A small network was shown many inputs. Here are its activations along a few directions, one row for each input.
Each table varies a few parts of the input and shows all the possible inputs, shuffled.
A made-up example of a description, with smaller parts first: one of 4 places along a line, together with either a single point or one of 9 places around a ring or (one of 2 separate values, together with one of 5 places around a ring).
Shared parts are said once, and a part with two or three values counts as separate values.

Other details of the inputs vary at random and push rows far along two fixed directions, the same in every table; ignore that.
To show where, the next rows are all for the same input, with only those details redrawn:
[-25  14   4 -22   1  16   5  11 -10 -24  -7 -15   4]
[-23  15   1 -23  -1  11   0  10 -11 -25  -5 -13   0]
[ 58   0 -23  -8  17 -53  27  11 -33  27  -7 -35 -78]
[-67  38 -14 -14 -28  31  40   5 -13 -27  22 -50 -23]
[ 21 -19  43 -24  44   8 -41  31  -2 -31 -51  41  53]
[-45  22   4 -16 -15  32  10  16  -7 -38   2 -19   4]
[ -4   4   7 -22  13   5   1  16 -12 -17 -12  -7   0]
[  2  19 -25  -9  -7 -22  34   2 -29   5   8 -48 -63]

Rows:
r1: [101   3   8  20  28 -56   0  -4 -15  50  20  -2 -13]
r2: [ -8  19  37  -5   4  32 -19  11 -22  -4  15   1  32]
r3: [ 73 -29 -12   7  34 -82   4   4  12   8 -27 -15 -36]
r4: [-46 -27 -26  10  -7   3   3 -20  34 -22  -2  26 -15]
r5: [-39 -16 -12   1  -9 -13  12 -12  25 -28  -2   6   4]
r6: [-17 -22  -2   4  16  -3 -15  24  34 -28 -30  -1  53]
r7: [-17  16   3  -2  -5  29 -16  16 -30  18  19 -20  22]
r8: [-31  32 -10  24 -33  15  29 -34  -7  20  59 -15  -5]
r9: [-46  37 -17  16 -43   9  49 -32  30 -24  47 -59  16]
r10: [ 13 -31  35   1  30  43 -64  -3 -10   7 -13  87  31]
r11: [43  7  1 26 13 -9 -7  5 -6 38 18 -8 30]
r12: [ 14 -14   7  19   6   1 -12   8  37 -16  -6   5  80]
r13: [ 80 -45 -26  36  17 -55   4 -37  20  35  -3  33 -40]
r14: [  3 -27 -26   3   5  -1   0  -8 -18  10 -10  30 -64]
r15: [ -6  10 -43   2 -11 -18  20   8 -33  19  -5 -58 -56]
r16: [ 24 -18  41 -23  39   8 -44  35  -1 -34 -47  43  52]
r17: [-23   9  12  -6 -13  27 -10  -8 -31  11  27  15   3]
r18: [  4  -5   2  25   0  29 -27 -32  11  17  25  53  17]
r19: [ 19  10  33 -27 -59 -10  11   4  70  99 -44  -5 -45]
r20: [  0 -11   2  15 -13  -8   1 -27  32 -18   9  22  42]
r21: [-60   9  -5 -10 -22  31   4  -1 -12 -30   0   7  -6]
Describe the family of inputs behind these rows. -> either a single point or (one of 4 places along a line, together with one of 5 places around a ring)

Rows:
r22: [-100   28  -29    1  -70   39   45  -30   31   -1   40  -34  -21]
r23: [-14  -9  19   2  13  25 -22  -4   4 -32  -1  45  40]
r24: [ 75 -17  35   5  39 -26 -35   9  -4  12 -18  35  35]
r25: [  5 -19  40  -8  14  24 -40   2  24 -14 -24  66  46]
r26: [ 97 -28   7  18  43 -48 -31  13 -17  48 -21  12  -2]
r27: [-42  30 -39  15 -37   0  53 -34  -1  -4  55 -54 -34]
r28: [ 86 -20 -44  29  27 -73  15 -12 -36  56   8 -30 -73]
r29: [ 72 -33  28  -1  35 -27 -37   2  -9  22 -30  59  -8]
r30: [-32   6  55 -14  -5  62 -41  11  37 -29 -12  54  93]
r31: [ 37 -12   8  11  21 -16 -12  -7  -7  -9   2  19  17]
r32: [ 43 -30   0  17  19 -31 -13  -5  31   1 -17  24  27]
r33: [-43  19  11 -41   6  19   4  35 -20 -56 -24 -25   0]
r34: [ -4   9  38  -8  -1  34 -25   6   8  -6  -4  34  45]
r35: [ 17  18 -12  11 -13 -24  28 -17  -1  25  29 -34 -26]
r36: [-38   3  43  -9   2  72 -53  22  19 -18 -15  48  95]
r37: [ 64  -6 -29  23  -5 -72  35 -17   8  60   9 -41 -58]
r38: [-107   39  -30  -34  -43   29   50   21   -5  -49    5  -78  -28]
r39: [ 82 -52  -7  22  33 -61 -13  -5  19  28 -35  38 -18]
r40: [-38   2  -4   6 -10  23   7 -16  13 -25  18  13  13]
r41: [-48   7  49 -49  26  53 -43  56 -17 -87 -46  26  72]
r42: [-11   8 -33   8 -20  -4  22 -18 -23  41  22 -25 -64]
r43: [ 61  -6 -24  15 -14 -60  31 -18   9  71   0 -29 -73]
r44: [-106   45  -30  -34  -29   45   35   28  -44  -43   14  -80  -31]
r45: [-57  19 -51  16 -31  16  40 -24 -20  10  46 -44 -48]
The inputs of r25 and r22 match in every part but one. If r33 is changed in the same way as r25 into r22, which row does it become? -> r38
Describe the family of inputs behind these rows. -> one of 4 places along a line, together with either a single point or one of 5 places around a ring
Change only the place on the ring of 5 in r29. List by row number the other rows that result. -> r23, r24, r31, r34

Rows:
r46: [ 74  -8  -8   5  30 -61   3  -2 -27  13  -6 -12 -25]
r47: [-48  18  46 -26 -10  68 -25  13  13 -34 -12  45  56]
r48: [-51   7  16 -11   8  47 -30  35  10 -40 -16   3  93]
r49: [-17  39 -32   2 -24  -4  39 -26 -40  18  52 -59 -63]
r50: [-53  23   3 -16 -23  24  28   2  29 -42   5 -25  14]
r51: [ 71 -33  10 -10  22 -62 -15  15  -2  29 -46  20 -46]
r52: [ 21 -16  22  22  -4  21 -32 -19  30  29   0  66  42]
r53: [-61  15  19   2   2  66 -26   3 -13 -49  27  18  60]
r54: [-71 -11  16 -20  -2  52 -33  30  25 -35 -35  30  60]
r55: [-13  11 -42  13 -16  -4  37 -22 -44  22  34 -27 -82]
r56: [ 41 -30  20  -7  38 -17 -31  12  19 -36 -42  39  37]
r57: [ 35 -42  11   8  46 -14 -32  16  10 -40 -36  44  36]
r58: [-20  49 -18  -4 -30   1  48 -15 -28  22  48 -64 -62]
r59: [-83  34 -20 -14 -50  29  42  -1  22 -36  20 -57  -3]
r60: [  4   8  -3 -10 -20  -1  16  -1 -21  29   1 -20 -51]
r61: [ -3  22 -32   0 -23 -11  37 -26 -36  29  27 -31 -85]
r62: [-40 -12   7 -12  11  35 -27  33  31 -45 -39  10  69]
r63: [ 66 -35   3  -6  34 -56 -13  -1  -8  16 -35  31 -44]
r64: [-92  38  -8 -25 -50  35  43  -9  17 -24  26 -28 -22]
r65: [ 63 -14  44 -12  44 -22 -28  25   5 -13 -34  30  50]
r66: [ 77 -33 -22  36   5 -59  11 -27  38  43  -2   9 -20]
r67: [ 74 -46  -1  30  13 -55 -11 -28  33  58 -15  44 -24]
r68: [-25   9  41 -14   2  30 -25  24  13 -41 -16   7  81]
r69: [-18  13 -42   0 -21   1  31  -1 -34  47  11 -50 -77]
r70: [-29  26 -48  19 -18 -18  53 -19 -37  -6  51 -65 -48]
r71: [-58  26 -10  -9 -14  49  -5  17 -15  -4  20 -30  23]
r72: [-75  -1 -14  -4 -16  32  12  -8   1 -38  16   7  -3]
r73: [ 83 -15  -6  34  10 -38  -6 -28   1  70  23  12 -17]
r74: [ 85 -11  19  -1  31 -42 -24  19 -27  37 -19   4 -24]
r75: [ 65 -30  27  29  27 -23 -35  -8  37  20  -7  50  73]
The inputs of r72 and r57 match in every part but one. If r64 is changed in the same way as r72 into r57, which row does it become? -> r50
Describe the family of inputs behind these rows. -> one of 5 places around a ring, together with either a single point or one of 5 places along a line
Change only the place on the line of 5 in r61. List by row number the other rows that result. -> r47, r55, r60, r69
Start at r73 and move only the place on the ring of 5, one step at a time. The first step leads to r75. Which rows follow, in order? -> r66, r67, r52
